These are the activations of a small neural network, seen along a few directions. Each row is one input.
In each table, some parts of the input vary, and every possible input appears once, in random order.
Descriptions start from the smaller parts, as in this example, which fits no table here: values(3) and (point or line(9) or (line(6) and ring(8))).
Shared parts are said once, and a part with two or three values counts as separate values.

Other details of the inputs vary at random and push rows far along two fixed directions, the same in every table; ignore that.

Rows:
r1: [-38  19  -9  36  16  48 -31 -27  29  -1   8 -30]
r2: [-30  22  78  43  62 -43  13 -43 -62 -24  57 -31]
r3: [ 11  -1 -64 -24 -51  23  -5  28  69  -5 -40  49]
r4: [ 23 -38  18 -22  -5 -43  15  24 -40 -11   1  14]
r5: [ 24 -33  11 -24  -7 -38  14  24 -41 -19  -6  13]
r6: [ 44 -22  14 -34 -11 -52  27  24 -23  13  -4  21]
r7: [-39  15 -13  34  15  61 -32 -23  17  -5   5 -24]
r8: [ 17 -38  11 -17 -43 -46   1   1 -33 -18  -7  11]
r9: [ -3  19  62  15  34   0  10 -44 -73  32  29 -50]
r10: [-20  37 -14  19  33  68  -8  -7  22  19   5 -18]
r11: [ 38 -22  14 -35 -21 -58  29  15 -24  15  -9  18]
r12: [ 32 -17  17 -22 -30 -37  20   4 -38   8 -13  11]
r13: [-22  40  -8  25  17  50 -16 -27  34  25   2 -29]
r14: [ -3 -19 -56 -11 -55  -4 -23  22  70 -26 -31  28]
r15: [ 16   0 -61 -27 -32  19  -2  45  77   5 -34  46]
r16: [ -2  19  65  16  44  -9  16 -40 -63  36  30 -56]
r17: [-18  41 -15  12  42  64  -8  -1  24  22   4 -20]
r18: [-32  17 -15  28  40  52 -27  -5  31   3  19 -21]
r19: [ -4 -21 -59 -14 -48  18 -18  23  54 -31 -32  42]
r20: [-38  64  -2  40  36  22  -1 -23  49  -7  24  -2]
r21: [ 22 -42  14 -23 -21 -61  13  14 -35 -10  -1  13]
r22: [ 23 -38  14 -17 -16 -35  14  17 -45 -22  -5  15]
Description of these inputs: values(2) and (point or ring(10)).
- Changing only the values(2) part turns r6 into r18. The same change can be made to r10. Which row results? => r22
- Change only the values(2) part in r12. List by row number the other rows that result. => r7

Rows:
r23: [-24  11 -18  18   8  40 -26 -10  30   3  -2 -25]
r24: [  7 -13  49   2  38 -13  16  -4 -80  -4  21 -23]
r25: [ 22 -12 -18 -20 -50 -42   9  16  25 -15 -22  37]
r26: [ 12 -18  18 -11  -2 -46  15   6 -22 -10  10  16]
r27: [-19  29 -45  11 -23  33 -13   0  69 -11 -17  24]
r28: [ 14 -17  20  -9  -4 -49  13   3 -21  -6  10   8]
r29: [ 20 -26 -17 -20 -49 -23   0  12   6 -12 -23  24]
r30: [-20  14 -51   8 -29  50 -24   0  58 -11 -23  17]
r31: [-37  14  16  33  51  50 -20 -25 -14  10  27 -39]
r32: [  9  -2  53   4  20 -47  17 -19 -54   6  21 -28]
r33: [ 35  -2  14 -27  -2 -26  29  12 -20  28  -6   7]
r34: [ 22 -14 -19 -23 -24 -35  15  36  16 -27 -16  43]
r35: [-14  31  17  15  52  65  -4 -21 -19  48  16 -46]
r36: [-27   6 -19  19  14  43 -26  -7  28   2   4 -15]
- Describe the family of inputs behind these rows. => values(2) and (point or line(6))
- Changing only the values(2) part turns r34 into r24. The same change can be made to r28. Which row results? => r36
